Each row below is a small network's average activation on inputs in which a field has the value named, seen along a few directions.
Related values have similar rows: they may be neighbours, one step apart, or belong to one group.
In the rows, 500 means zero.
Random noise pushes rows far along 3 fixed directions. That doesn't count. These rows show it; they differ only by the noise:
[394 434 566 486 489 527 515 481 490 424 520 465 488 447 529]
[449 507 393 437 458 517 467 475 442 422 535 526 471 541 495]
[405 368 702 501 586 517 483 567 515 665 567 468 524 344 460]
[447 456 494 468 491 517 486 501 473 507 537 507 488 476 483]
[498 392 559 553 440 522 594 471 541 519 474 482 490 440 499]


Field Kerid:
y6: [399 492 441 397 550 513 397 526 423 504 595 524 500 497 471]
y12: [472 464 589 548 510 537 479 467 542 391 463 463 458 529 575]
y10: [447 523 706 493 675 491 450 582 565 564 512 434 512 432 522]
y8: [575 492 457 506 426 489 632 472 549 512 497 505 504 439 501]
y7: [640 597 417 522 537 438 391 547 495 707 474 561 543 588 426]
y5: [538 420 653 647 519 504 566 499 593 456 389 427 460 524 530]
y4: [418 533 539 463 512 500 466 490 429 502 561 495 562 433 515]
y3: [427 552 518 469 490 480 559 491 513 319 478 425 500 460 530]
y1: [475 592 510 456 534 518 479 472 521 360 533 474 465 537 599]
y11: [321 494 553 449 553 514 442 524 440 328 501 433 482 493 540]
y9: [350 617 440 460 442 490 505 440 406 135 451 467 532 567 620]
y2: [434 507 672 522 585 511 443 488 504 456 524 469 555 455 588]
Each value of Kerid is a pair of two hidden parts, and every pair occurs once (3 first parts, 4 second parts).
Q: Changing only the second part turns y7 into y9. y10 has the same second part as y7; what does that change turn y10 into?
A: y3
Q: Changing only the second part turns y1 into y8. y2 has the same second part as y1; what does that change turn y2 into?
A: y4

Field Tunu:
z9: [729 684 436 541 447 442 683 307 719 183 254 389 495 656 630]
z7: [588 524 468 605 214 490 982 266 577 263 379 508 591 330 715]
z10: [432 611 583 549 324 621 753 319 676 311 404 357 710 436 604]
z12: [688 570 642 663 633 407 449 630 521 567 328 526 542 511 502]
z8: [482 445 485 496 701 426 217 643 497 594 489 552 408 638 479]
z13: [410 454 358 396 650 647 218 602 370 619 635 646 329 621 418]
z14: [159 767 665 304 669 416 286 622 440 223 750 270 637 370 688]
z6: [411 294 679 609 378 576 685 601 523 719 557 557 644 269 340]
z1: [244 580 420 321 487 505 490 395 324 167 690 453 591 383 571]
z2: [693 560 526 508 694 409 324 600 503 803 490 617 453 667 334]
z11: [206 355 430 230 444 564 368 587 279 474 539 495 520 416 583]
z5: [570 474 350 625 350 570 511 291 499 186 356 536 336 832 611]
z15: [384 342 441 160 646 531 283 576 439 663 755 526 308 436 244]
z3: [801 747 358 710 271 339 694 367 606 415 359 544 506 611 515]
z4: [149 534 265 297 707 585  63 625 122 423 739 510 343 642 488]
The values of Tunu form a ring.
Q: Going along Tunu from z14 by way of its neighbour z3, in what order are z12, z13, z1, z5, z4 met?
A: z12, z5, z13, z4, z1
Q: Name the neighbours of z11, in listed order.
A: z6, z15

Field Nul:
e4: [389 516 802 528 610 441 521 547 504 443 555 352 630 343 524]
e1: [365 618 686 475 619 590 356 425 522 155 496 440 470 498 620]
e3: [567 394 350 519 485 499 461 498 516 579 471 559 467 663 469]
e9: [786 599  69 441 291 456 583 489 429 864 559 704 580 555 317]
e5: [670 543 295 473 482 468 486 519 513 592 480 556 476 617 370]
e8: [620 383 629 708 559 486 545 586 585 663 417 523 431 568 517]
e2: [288 354 534 405 458 574 441 480 382 375 539 497 434 399 509]
e7: [338 580 239 377 320 542 590 401 399 171 501 504 389 554 604]
e6: [750 713 340 451 580 399 384 566 521 831 531 594 579 583 397]
The values of Nul form a 3 by 3 grid.
Q: Name the neighbours of e4, in listed order.
A: e9, e5, e6
Q: Name the neighbours of e2, in listed order.
A: e3, e7
Each value of Nul is a pair of two hidden parts, and every pair occurs once (3 first parts, 3 second parts).
Q: Changing only the second part turns e9 into e6. e2 has the same second part as e9; what does that change turn e2 into?
A: e8
